Each row below holds a small network's activations on one input, seen along a few directions.
Each table varies a few parts of the input and shows all the possible inputs, shuffled.
Descriptions start from the smaller parts, as in this example, which fits no table here: one of 2 separate values, together with either a single point or one of 11 places along a line or (one of 4 places along a line, together with one of 8 places around a ring).
Shared parts are said once, and a part with two or three values counts as separate values.
In the rows, 128 means zero.

Other details of the inputs shift rows strongly along two fixed directions, in all tables alike. That doesn't count.
To show where, the next rows are all for the same input, with only those details redrawn:
[154  94 137 123 119 108 137 125 115 142 140 154 102 112 101 129 153]
[140 109 135 107 157  98 162 140 116 144 157 157 111  79 100  94 138]
[140 108 136 107 156  98 162 139 116 144 157 157 111  80 100  96 138]
[123 118 153 160  83 152 105 109 119 117 130 116 123 186 124 184 134]
[ 49 185 162 146 168 161 154 139 124 102 173  89 171 152 145 129  67]
[ 52 183 161 144 168 159 155 139 124 103 172  92 169 149 143 128  69]
[140 108 135 107 156  98 162 139 116 144 157 157 111  80 100  95 138]
[ 86 155 148 119 182 125 171 147 120 124 174 124 147 100 123  95  94]

Table:
x1: [ 60 190 162 159 167 172 127 143 129 104 158  77 164 135 138 132  68]
x2: [155  86 136 125 121 105 120 129 130 138 123 147  90 104  99 121 143]
x3: [107 113 133 109 177 103 165 142 127 146 145 111 113  94 124  82 104]
x4: [147  97 144 168  80 143  90 109 122 117 111 127  95 159 110 180 144]
x5: [163  91 130  97 154  94 135 148 133 160 137 145 103  77  94  82 150]
x6: [ 61 165 152 142 162 147 161 129 116 120 165  82 148 144 146 133  78]
x7: [ 57 192 165 128 195 154 135 164 150 104 166  99 175 107 130  94  72]
x8: [147 160  89 134  70 181  81 101 157 106  70 133 154 201 172 165 158]
x9: [193  65 141 149  50 126  64 108 130 147  94 135  77 154  95 183 181]
x10: [101 184  85 156  81 166  91  94 135  78  66  93 192 227 210 193  93]
x11: [157 103 133 102 148  94 139 145 120 159 152 152 104  71  97  88 148]
x12: [183  56 131 166  53 122  87  91 113 142  92 131  57 154 101 192 176]
x13: [145 120 142 115 165 112 132 154 130 135 145 162 118  54  89  88 146]
x14: [148 157  72 139  70 144  80  95 133 118  55 118 170 193 181 182 136]
x15: [179 132  58  77 141 106 157 136 143 155  98 169 127  74 146  70 161]
x16: [ 67 172 153 125 187 137 171 148 122 116 178 111 159 112 132 100  78]
x17: [123 111 149 161  79 148  92 111 124 116 126 114 115 188 129 179 130]
x18: [161 119  48  84 140  96 184 133 134 145  96 149 116  77 164  76 143]
x19: [188 109  54  76 133  94 164 131 139 140  93 182 111  77 148  73 165]
x20: [144  82 142 159  71 132  93 100 124 135 100 105  82 169 121 182 141]
x21: [ 80 138 154 175  91 167 103 105 120 112 132  69 129 210 154 191  96]
x22: [172 112  47 102 110  81 145 110 124 138  68 147 136 106 171 120 144]
x23: [ 58 246  95 120 169 169 117 126 146  83 102 101 231 168 201 122  68]
x24: [174  59 136 146  63 125  81 108 132 134  96 136  84 177 107 172 169]
x25: [162  97 135  95 157  98 125 155 145 146 138 162 113  75  87  79 160]
x26: [121 143 156 125 142 134 130 145 129 126 154 138 146 114 107 118 137]
x27: [119 143 146 109 171 116 159 149 118 145 168 132 137  81 108  91 121]
x28: [152 107 152 150  72 144  72 122 133 124 120 135 118 169 109 172 165]
Changing only one part turns x11 into x28. The same change can be made to x9. Which row results?
> x7
Describe the family of inputs behind these rows.
> one of 4 places along a line, together with either one of 2 separate values or one of 5 places around a ring
Which other rows does x10 become when the choice among 2 separate values takes its other values? List them by row number.
> x19

Table:
x29: [100 145 121  91 208  98 199 155 123 140 170 134 130  54 129  49  94]
x30: [121 117 130 147 101 142 120 118 131 124 119 101 115 164 141 156 121]
x31: [121 115 131 149 103 132 123 114 119 120 121 113 119 159 137 160 121]
x32: [110 136 131 125 144 130 146 130 127 129 141 119 130 129 134 117 113]
x33: [136 142 105 136 103 138 103 113 132 120  92 120 146 157 153 154 125]
x34: [124 133 138 149 103 149 118 117 122 120 130 120 130 158 129 161 132]
x35: [113 142 142 127 149 126 123 136 128 126 138 120 141 117 123 118 114]
x36: [126 128 146 145 104 154  94 129 142 120 120 115 130 159 125 150 134]
x37: [128 129 146 146 107 144  97 124 132 115 126 127 133 154 120 155 133]
x38: [134 133 145 143 100 148 102 125 130 120 132 132 137 160 120 159 143]
x39: [105 178  95  74 214  99 197 158 131 132 153 152 168  47 147  42 103]
x40: [125 126 138 151 107 139 106 117 123 123 119 113 124 148 127 160 126]
x41: [124 132 142 141 107 151 106 123 133 121 126 120 131 163 126 151 133]
x42: [101 141 119  94 211  86 191 155 117 143 163 131 132  44 124  54  91]
x43: [220  54 117 103  91  89 107 125 128 163 113 195  70  86  77 116 209]
x44: [115 137 142 126 147 128 129 135 128 122 139 129 139 121 121 120 118]
x45: [108 152 144 123 163 126 127 145 131 125 147 125 147 101 121 104 108]
x46: [124 117 132 143 105 141 116 119 134 127 118 106 119 161 135 152 126]
x47: [113 136 132 127 139 127 149 128 120 128 143 123 137 131 133 125 117]
x48: [ 48 196 152 153 158 178 140 135 134  97 155  78 170 163 158 135  66]
x49: [128 124 142 141 107 148 101 126 139 124 118 114 126 158 126 148 134]
x50: [243  24 101  91 106  51 133 123 112 177 108 214  45  39  65  98 219]
x51: [105 172  92  80 218 107 186 163 142 132 142 135 160  51 149  34  94]
x52: [118 121 135 147 108 136 118 114 123 120 122 113 127 162 135 159 121]
x53: [125 119 131 145  96 138 129 113 116 124 127 117 123 163 138 161 128]
x54: [118 156 103 117 143 126 138 128 134 116 114 131 155 123 152 114 113]
x55: [125 124 136 148 105 150 110 121 135 123 118 109 119 154 130 153 129]
x56: [137 140 101 131  99 145 109 114 136 118  97 128 140 164 156 148 139]
x57: [229  47 115 101  87  80 115 121 117 166 112 199  72  89  75 125 217]
x58: [117 124 135 149 107 135 110 114 122 124 119 105 128 162 135 161 118]
Changing only one part turns x49 into x44. The same change can be made to x36. Which row results?
> x37
Describe the family of inputs behind these rows.
> one of 5 places around a ring, together with either a single point or one of 5 places along a line
Which other rows agree with x41 in the place on the ring of 5? List them by row number.
> x29, x32, x43, x48, x56
Which other rows does x57 become when the place on the line of 5 takes its other values? List them by row number.
> x34, x38, x47, x53

Table:
x59: [207  99 132 157  36 151  51 104 126 121  87 169 110 157  97 200 209]
x60: [ 32 208 137 179 167 166 125 130 130  88 127  39 177 149 174 157  33]
x61: [ 46 228 188 167 166 202 103 138 133  78 166  92 207 173 138 145  65]
x62: [ 38 208 151 163 152 218 137 148 163  94 144  45 166 174 176 126  59]
x63: [143 123  79  82 174  76 217 137 108 142 163 182 126  49 133  60 127]
x64: [135 128 104  93 160 127 162 153 164 137 116 143 113  83 139  60 123]
x65: [114 184 131 139  85 171  67 110 143 102  97 121 199 211 172 182 136]
x66: [133 125 182 147 112 142  81 142 131 122 154 142 153 156  84 161 139]
x67: [126 115 131  91 190  85 218 135  91 156 179 176  99  47 100  70 131]
x68: [191  66  85 141  43  98  67  88 118 150  30 125 107 180 143 188 170]
x69: [ 81 209 127 120 159 149 116 148 144  90 139 138 194 128 144 118 105]
x70: [180  33 155 153  40 143  61 122 147 145 117 115  55 194  88 178 197]
x71: [147 107  82  94 197  59 161 137 123 140 108 153 119  26 125  55 113]
x72: [175  67 123 129 117  75  98 110 109 160 105 142  64  82  90 135 149]
x73: [ 47 153 180 140 170 136 192 129 107 111 199  96 155 154 130 133  80]
x74: [149 133  71  61 176  67 218 141 101 156 155 176 136  67 148  53 133]
x75: [186  79 102 123  90 103 169 111  96 151 131 173  82  97 112 145 180]
x76: [112 153 114 134  90 190  98 115 168 108  88  72 149 229 179 160 118]
x77: [187  53 133 156  41 157  61 103 147 148  98 128  51 181  98 176 198]
x78: [130  87 152  92 197  45 156 158 111 161 158 133  98  22  89  60  97]
Changing only one part turns x60 into x68. The same change can be made to x62. Which row results?
> x76
Describe the family of inputs behind these rows.
> one of 4 separate values, together with one of 5 places along a line
Which other rows does x63 become when the place on the line of 5 takes its other values? List them by row number.
> x67, x73, x74, x75
